Each row below holds a small network's activations on one input, seen along a few directions.
Each table varies a few parts of the input and shows all the possible inputs, shuffled.
A made-up example of a description, with smaller parts first: one of 6 places along a line, together with either a single point or one of 9 places around a ring or (one of 3 separate values, together with one of 5 places around a ring).
Shared parts are said once, and a part with two or three values counts as separate values.

Table:
x1: [ 0.24  0.49 -5.52  2.78 -2.62 -0.51 -1.27  2.00 -3.79  1.50 -2.44]
x2: [-3.92  2.32 -0.16  0.30  2.63  4.48  2.92 -3.51 -4.15 -1.28 -3.32]
x3: [ 1.77  1.69  1.82 -2.37  0.71 -0.85 -2.75  1.17  9.04  0.93  5.67]
x4: [ 6.03 -1.88 -2.61 -1.53 -3.93 -1.66 -4.05 -0.67  3.53  1.53 -0.53]
x5: [ 2.51 -0.66  2.76 -3.18  2.66  2.96 -0.10 -6.08  3.53 -1.07 -1.98]
x6: [-3.88  1.08 -0.25  4.19  2.69 -0.47  3.19  4.76 -2.05  1.81  4.65]
x7: [ 1.00 -0.60 -6.94  0.76 -0.78  0.09  0.69  4.03 -8.18  4.66 -0.84]
x8: [-4.95  1.56  2.18  3.47  0.28 -2.54  0.56  4.44  1.41 -0.33  1.09]
x9: [ 2.59 -0.59  4.67 -3.09  1.31  2.85  1.65 -5.59  1.26 -2.44 -2.16]
x10: [ 1.31 -0.46  2.87 -0.89 -0.19 -0.05 -2.13  2.39  7.25  0.77  5.28]
x11: [-4.62  1.64  2.89 -0.14  1.93  0.03 -0.45 -6.12 -1.10 -3.18 -4.03]
x12: [ 3.17  1.50  1.75 -4.75  3.65  2.38 -1.09 -7.14  5.22 -0.92 -1.78]
x13: [-3.03  1.38 -1.27 -1.96  4.80  4.66  5.26 -1.28 -8.53  1.52 -1.95]
x14: [-3.16  1.58 -0.44  2.00  3.58  0.64  3.24  7.43 -4.67  3.55  4.19]
x15: [ 0.39 -1.09 -6.54  2.85 -1.39 -1.17  0.83  1.58 -5.41  3.12 -0.71]
x16: [ 5.98 -4.94 -1.60 -1.50 -4.92 -1.78 -2.14  1.15 -0.15 -1.81 -0.54]
x17: [-4.05  2.80  0.68  4.04  1.28  0.24  1.07  5.11 -0.50  0.27  2.94]
x18: [ 1.35 -0.45  4.83 -0.51 -1.48 -0.37 -0.12  2.91  5.23 -0.50  5.06]
x19: [ 1.48 -3.23  4.33 -0.51 -1.26 -0.51  0.34  4.24  3.68 -2.47  5.12]
x20: [-5.12  2.23  3.47  3.20  0.04 -4.05 -2.09  2.83  2.65 -1.54  2.72]
x21: [-4.75  1.01  1.52  0.01  1.80  1.63  2.37 -4.18 -2.24 -2.17 -5.13]
x22: [-0.82 -0.83 -3.99  2.41 -3.76 -3.26 -1.81  1.22 -1.82  0.91 -4.14]
x23: [ 2.49 -3.55  4.05 -3.17  1.38  2.87  2.09 -4.15 -0.29 -4.40 -2.07]
x24: [ 6.14 -2.02 -0.81 -1.36 -5.22 -1.96 -2.35 -0.26  1.35  0.39 -0.73]
x25: [-3.83  0.80 -1.10  0.14  3.77  3.78  5.22 -3.80 -5.77  0.01 -1.57]
x26: [ 6.66  0.49 -3.75 -3.18 -3.12 -2.39 -4.61 -1.88  5.12  1.39 -0.02]
x27: [-0.98 -0.24 -2.83  1.97 -3.84 -5.05 -4.45 -0.59 -0.63 -0.27 -2.79]
Changing only one part turns x12 into x26. The same change can be made to x5. Which row results?
> x4
Describe the family of inputs behind these rows.
> one of 3 separate values, together with either one of 4 places along a line or one of 5 places along a line
Start at x13 and move only the place on the line of 5, one step at a time. The first step leads to x25. Which rows follow, in order?
> x2, x21, x11
Which other rows agree with x6 in the choice among 3 separate values? List them by row number.
> x3, x8, x10, x14, x17, x18, x19, x20

Table:
x28: [ 0.93  0.06  3.97 -1.94 -0.98 -1.29 -2.68 -3.07  5.28 -2.62 -0.82]
x29: [ 5.15 -2.00  0.44 -3.40 -0.44  1.32  0.02  0.30  1.09  0.64  1.61]
x30: [ 0.25  1.28 -5.05  1.99 -2.31 -2.09 -2.39  1.52 -1.11  2.73 -1.34]
x31: [-3.76  1.35  3.31 -1.48  4.03  2.97  2.20 -7.27 -0.88 -3.37 -4.91]
x32: [-0.19  2.02  2.36 -0.92  0.39 -0.29 -2.32 -2.72  6.12 -1.17  0.32]
x33: [-3.67  2.10  0.07  3.11  1.37 -0.74  0.99  5.56  0.70  2.18  4.19]
x34: [ 5.70 -3.45  0.64 -2.68 -1.48  1.54  0.71 -0.26  0.88 -0.51  1.00]
x35: [ 1.35 -0.86 -3.72  1.01 -3.60 -3.03 -2.62  1.34 -1.96  0.94 -2.33]
x36: [-3.38  1.02  0.57  2.76  1.05 -1.62  0.75  5.23  0.12  1.30  4.40]
x37: [ 0.59  0.12 -4.76  1.61 -2.37 -3.00 -2.53  1.13 -1.55  2.06 -1.25]
x38: [ 1.91 -2.25 -3.54  1.68 -4.60 -2.63 -1.93  0.78 -2.13 -0.24 -2.71]
x39: [-2.13 -1.19  1.77  2.96 -1.26 -1.12  1.04  5.05 -0.65 -1.03  2.97]
x40: [ 1.46 -1.49  4.16 -1.10 -1.96 -1.01 -1.99 -3.61  5.16 -3.71 -1.40]
x41: [ 4.36 -1.03 -0.73 -2.81  0.82  1.35  0.15  0.05  1.50  1.64  2.79]
x42: [ 4.08  0.25 -1.13 -2.45  1.11  2.36  0.45  0.58  2.04  2.24  2.68]
x43: [ 0.30 -0.53  0.09 -2.78  4.33  5.85  4.67 -4.10 -5.05  0.08 -2.17]
x44: [-2.64  0.23  1.53  2.17 -0.02 -1.51  0.49  5.59 -0.34  0.27  3.28]
x45: [-3.52  0.99 -4.02  1.10  0.92  1.36  2.31 -3.42 -8.19  0.38 -5.97]
x46: [ 0.07  0.90  2.83 -1.24  0.30 -1.26 -2.50 -3.24  5.75 -1.68  0.34]
x47: [-6.88  2.48  1.20  2.40  4.72  2.83  5.18  0.56 -6.79 -0.11 -0.70]
Describe the family of inputs behind these rows.
> one of 4 separate values, together with either a single point or one of 4 places along a line
Changing only the choice among 4 separate values turns x41 into x46. The same change can be made to x34. Which row results?
> x40
Change only the choice among 4 separate values in x32. List by row number the other rows that result.
> x30, x33, x42
